[[106 127 131 132 118 129]
 [146 130 139 113 143 137]
 [112 119 125 138 119 141]
 [153 123 115 134 135 131]
 [ 99 136 141 122 119 120]
 [123 115 126 135 126 152]
 [118 137 144 113 130 122]] yields 127

[[120 118 128 134 119 121 123 135 134 124 131]
 [139 140 139 129 139 109 122 143 139 126 149]
 [136 131 121 128 139 128 142 117 105 123 148]
 [139 117 130 148 120 128 128 120 111 139 145]
 [120 135 110 128 135 150 124 133 111 146 137]
 [127 125 131 133 139 127 114 114 116 111 119]
 [137 136 132 119 116 126 134 119 137 150 120]
 [129 131 117 140 148 125 121 139 128 137 125]
 [140 125 123 136 126 123 139 139 118 147 141]] yields 118

[[148 141 104 131 134 121 130]
 [148 142 107 125 134 126 129]
 [150 143 109 125 133 120 127]
 [143 140 110 129 133 127 129]
 [151 141 116 124 134 118 127]
 [145 142 110 126 133 127 129]
 [149 138 114 131 140 120 128]
 [144 143 107 129 133 128 129]
 [149 139 117 124 134 119 131]] yields 141

[[124 132 105 117 119 136 108 132 126 122 153 115 140 136 122]
 [125 128 105 112 115 134 110 127 124 138 145 121 126 135 118]
 [130 132 108 118 127 134 108 127 137 120 141 121 137 137 124]
 [140 133 120 119 129 126 114 132 132 125 128 130 136 133 119]
 [132 131 110 119 130 134 109 128 138 119 139 122 139 138 124]
 [132 131 115 112 114 127 115 124 126 146 123 131 113 123 116]
 [134 133 115 116 123 129 112 128 133 129 130 128 129 130 120]
 [145 126 125 119 130 123 120 135 124 134 127 135 138 141 114]] yields 132

[[132 123 114 134 127 129 123 125 127 127 132 153 132 142 115 136]
 [126 130 121 130 129 126 127 132 117 136 137 128 124 123 126 141]
 [112 119 136 118 130 121 136 143 132 129 110 119 130 120 149 139]
 [110 136 125 134 131 119 131 126 119 130 140 121 132 118 120 135]
 [128 128 135 122 132 124 131 143 136 121 123 142 120 139 140 119]
 [145 129 101 132 131 131 123 121 110 129 121 137 129 136 116 132]] yields 123

[[118 125 129 118 131 130 122 129]
 [136 112 141 116 143 136 118 113]
 [119 134 119 135 122 117 137 129]
 [133 130 128 126 124 135 125 131]
 [121 136 120 130 114 126 128 132]
 [124 142 133 122 110 127 117 137]
 [124 137 128 134 121 125 129 141]
 [110 149 136 104 104 147 106 141]
 [138 124 142 113 128 144 112 129]
 [121 137 116 146 127 117 147 136]
 [127 116 117 134 145 134 144 122]] yields 125

[[106 104 125 145 147 124 126 145 121 107 122 148 146 126 149 123]
 [142 143 128 119 118 129 126 119 131 141 130 118 119 127 117 130]
 [113 112 131 139 136 130 133 135 130 114 130 136 136 132 138 130]
 [121 121 138 130 120 138 146 121 134 121 135 120 121 142 123 136]
 [109 107 143 142 123 143 149 123 137 111 138 124 124 147 127 139]
 [128 129 136 133 130 136 129 130 143 129 141 130 130 131 128 140]
 [142 143 109 116 133 109 109 133 111 141 111 132 132 109 131 110]
 [134 135 139 125 115 140 140 116 141 134 140 115 116 139 115 140]
 [127 127 124 134 145 123 115 143 129 127 128 144 143 118 141 127]
 [135 136 138 123 115 139 136 116 143 135 141 115 116 136 115 140]] yields 104

[[148 131 149 134 115 119 137 129 140]
 [146 130 147 134 116 119 137 130 140]
 [148 135 148 132 115 120 136 125 140]
 [150 132 150 134 114 118 138 128 141]
 [141 127 145 137 115 117 139 133 141]
 [141 125 145 138 114 115 141 135 142]
 [143 128 146 137 114 116 140 133 142]
 [152 140 148 128 117 123 133 119 138]
 [152 132 152 134 113 118 138 128 141]] yields 131
---
[151 130 107 153 102 154]	154
[149 117 139 123 147]	147
[114 107  99 104 115 133]	133
[114  99 126 155 139]	139
[124 158 150 133 138 151]	151
[122 140 133  99 128]	128
---
142  151  134  119  127 -> 119
151  133  148  131  121 -> 131
120  106  132  138  141 -> 138
113  112  104  118  116 -> 118
111  105  153  109  126 -> 109
116  120  124  150  115 -> 150
103  123  146  146  122 -> 146
102  142  109  127  129 -> 127
100  134  122  131  125 -> 131
119  129  137   98  128 -> 98
---
[[114 127 105 128 130]
 [112 139 113 115 121]
 [130 109 134 120 131]] | 128

[132 103 131 119 141 126 110] | 126

[129 126 123 116 138 142 103] | 142

[106 156 132 126] | 132

[125 154 121 142 140 123] | 140

[147 129 131 135 151 126 147] | 126
